Each row below holds a small network's activations on one input, seen along a few directions.
Each table varies a few parts of the input and shows all the possible inputs, shuffled.
Descriptions start from the smaller parts, as in this example, which fits no table here: values(2) and (point or line(11) or (line(4) and ring(5))).
Shared parts are said once, and a part with two or three values counts as separate values.

Other details of the inputs shift rows strongly along three fixed directions, in all tables alike. That doesn't count.
To show where, the next rows are all for the same input, with only those details redrawn:
6  73  -61  -59  -29  -32  24  -18  -37  -14  -6  -13
16  39  -59  -41  -40  -8  18  3  -12  -20  8  -15
-20  -17  50  53  10  -39  -32  6  3  2  19  -3
-14  -30  52  52  6  -28  -34  15  12  0  24  -11
-6  -48  46  39  -12  -7  4  -18  -6  -15  17  23
-24  11  35  15  5  -52  3  -39  -34  -2  -2  17
24  29  -56  -43  -43  2  16  5  -7  -22  12  -18
30  -5  -50  -27  -54  30  20  11  7  -30  22  -12

A family of inputs:
R1: 9  -24  -15  -24  22  26  52  -39  -29  18  9  15
R2: 8  -33  -11  -20  0  33  32  -31  -21  21  -24  14
R3: 13  -9  -35  2  24  17  -46  76  71  15  46  -44
R4: 8  49  -61  -34  -29  48  10  -4  -7  -8  -15  -19
R5: -10  -28  44  40  9  29  10  -38  11  -32  26  28
R6: -2  -6  6  -7  -38  -16  14  -22  -22  -10  -26  25
R7: -35  21  30  34  36  -40  -43  -7  -20  43  23  -8
R8: 20  -3  -46  -25  -57  36  -4  12  25  -7  3  9
R9: -13  33  -17  -30  -5  -10  35  -66  -67  22  3  19
R10: -49  66  27  11  34  -72  -39  -26  -57  64  -28  -7
R11: 39  17  -35  -25  -45  57  50  22  5  -47  12  -33
R12: -15  89  -10  -12  -10  -67  -38  56  -15  32  -27  -46
R13: 34  -72  -4  12  -22  42  20  -22  18  -15  29  44
R14: -5  24  -21  -22  5  -22  15  -57  -52  27  -35  38
R15: -16  -41  46  29  -24  -13  -7  -17  12  1  -10  32
R16: -11  -43  37  32  -8  2  -2  -31  9  1  29  38
R17: -9  -61  34  23  4  0  11  -19  26  0  -24  33
R18: 11  -50  5  -20  3  55  40  -31  13  -37  23  48
R19: 10  -4  -15  -10  21  21  -44  87  61  -27  33  -58
R20: 10  29  -30  13  15  -13  -64  61  10  52  0  -49
R21: -11  -27  53  41  -13  11  7  -23  4  -33  -26  14
R22: -2  -4  -14  0  16  42  -56  80  52  24  9  -35
R23: 0  -51  62  17  23  14  32  -1  -4  -25  8  20
R24: -33  27  40  37  24  -74  -35  -4  -18  13  6  -10
R25: -19  63  -21  7  -4  -11  -57  62  47  -3  -11  -61
R26: -33  46  16  -13  54  -80  36  -65  -54  4  -30  29
R27: -6  54  -19  18  10  21  -54  60  18  26  -1  -72
R28: 25  27  -73  -38  -5  12  7  -1  -19  13  16  -8
R29: 25  -58  10  1  -25  30  49  0  2  -13  -30  18
R30: -6  37  -36  -6  22  -21  -61  66  50  35  -8  -38
R31: 10  29  -2  -21  -13  -43  34  -37  -54  6  -52  24
R32: 12  25  -57  -68  -25  24  15  11  22  -24  -24  -2
R33: 12  -52  8  1  -39  26  29  -33  10  -24  25  33
R34: -28  8  33  16  65  -64  -20  -6  17  21  5  -8
R35: -37  57  44  -29  33  -64  23  -43  -66  5  -70  23
R36: -13  -50  38  46  56  3  -20  18  21  35  33  -1
R37: -18  -33  45  50  5  -2  -45  14  12  36  7  2
R38: 10  0  -15  39  4  59  -43  74  57  1  57  -57
R39: -2  24  -17  -29  -7  -44  18  -55  -32  2  -43  36
R40: 9  30  -26  11  -2  -40  -61  65  27  16  -13  -40
R41: 2  -45  38  59  37  -5  -34  12  0  40  30  -2
R42: -35  66  13  5  55  -105  -32  -35  -34  29  -13  4
R43: -5  76  -61  -81  -2  -7  14  -18  -16  -6  -35  12
R44: -41  24  50  12  62  -31  -38  3  -22  48  -26  -8
R45: 8  -26  -8  7  -7  33  -56  102  74  -15  1  -45
R46: -1  -44  58  50  42  -18  -2  42  13  11  10  -15
R47: 13  -44  17  15  -38  68  20  -27  24  -36  -4  34
R48: 26  24  -61  -34  -28  1  -9  5  11  6  -13  8
R49: 6  91  -58  -54  -16  -6  38  -21  -31  -41  -10  -20
R50: -12  -56  41  13  40  37  15  -18  0  0  28  34
R51: -9  27  -19  -37  -2  -34  41  -47  -35  -7  -56  27
R52: -7  -37  46  49  15  46  17  -30  -16  -9  24  8
R53: 21  29  -60  -70  7  50  29  7  -13  -3  20  -17
R54: 29  -55  25  12  -47  31  44  -4  -3  -20  18  17
R55: 39  -75  1  15  -28  30  32  -16  8  -30  16  30
R56: -23  -32  38  38  43  -7  -32  11  11  44  -10  5
R57: 40  -3  -30  -18  -63  68  35  33  22  -39  -15  -29
R58: 48  -6  -44  -20  -36  20  31  24  -2  -17  7  -12
R59: -15  -35  46  -4  37  -1  21  -34  12  -26  11  33
R60: 11  -38  9  8  -27  56  47  -39  14  -58  21  24
- What do these inputs look like to the network? => values(2) and ring(5) and line(6)
- Changing only the values(2) part turns R35 into R23. The same change can be made to R12. Which row results? => R54
- A walk changes only the ring(5) part. It starts at R28 and steps to R7. List the rest of the walk in order. => R38, R50, R36
- A walk changes only the line(6) part. It starts at R46 and steps to R26. List the rest of the walk in order. => R34, R3, R36, R1
- Change only the ring(5) part in R4. List by row number the other rows that result. => R14, R22, R37, R56
- Change only the values(2) part in R52. List by row number the other rows that result. => R27
- Change only the line(6) part in R51. List by row number the other rows that result. => R2, R17, R29, R30, R56

A family of inputs:
R61: 20  -53  -2  20  -56  59  9  35  38  -32  9  -4
R62: 10  -79  6  19  -6  59  -11  18  42  -14  -4  19
R63: 1  -52  55  50  -23  3  6  -9  9  -17  8  19
R64: 1  44  -37  -39  6  -7  15  -14  -11  1  20  -5
R65: -15  71  -29  -21  37  -21  -20  18  -9  20  5  -37
R66: 7  -31  0  33  3  5  -52  63  39  25  23  -35
R67: 28  -47  -9  -28  -22  72  79  -50  -24  -27  6  41
R68: 20  30  -46  -18  1  5  -36  74  24  26  2  -57
R69: 24  15  -72  -53  -19  41  37  -5  5  -20  17  -4
R70: -37  38  27  6  39  -32  13  -60  -49  21  -5  24
R71: 1  -39  57  13  22  6  33  -34  -8  5  21  32
R72: -42  86  -4  -30  56  -50  -3  -24  -24  17  -16  -2
R73: -32  -9  60  54  46  -40  -42  -18  -15  37  -18  9
R74: -16  75  -29  -30  -16  -40  9  -37  -52  -15  -40  4
R75: -22  58  7  -21  3  -54  19  -40  -61  -12  -44  12
R76: -3  -52  60  44  -15  -1  11  2  14  -20  3  21
R77: -39  3  68  46  33  -48  -29  -10  7  -6  -30  10
R78: 8  26  -30  -24  -37  -6  16  -26  -14  -23  -13  13
R79: 16  24  -27  -36  -43  3  40  -11  -14  -25  -18  -4
R80: 7  -33  2  27  7  -6  -49  60  44  21  24  -27
R81: -6  -56  54  44  11  14  -7  -17  4  20  -8  28
R82: 4  6  -18  -18  3  6  25  -36  -13  -1  16  10
R83: 1  -8  11  -17  -21  -29  70  -89  -51  -41  -36  53
R84: 18  28  -48  -44  -14  45  3  40  10  5  30  -33
R85: 9  8  -24  -14  2  -9  -27  42  23  21  7  -21
R86: 26  -77  11  16  -50  46  28  -24  17  -49  7  35
R87: -22  30  28  32  49  -51  -70  61  19  53  -6  -38
R88: 32  -2  -75  -31  -34  40  -6  30  21  -8  10  -11
R89: 27  26  -57  -30  -5  6  -21  59  31  17  4  -48
R90: -24  -27  60  50  44  -16  -36  0  -1  21  27  -4
- What do these inputs look like to the network? => values(3) and (point or ring(9))
- Changing only the values(3) part turns R73 into R74. The same change can be made to R81. Which row results? => R61
- List by row number the other rows that have the values(3) part in common with R90. => R64, R65, R67, R69, R70, R71, R72, R82, R84
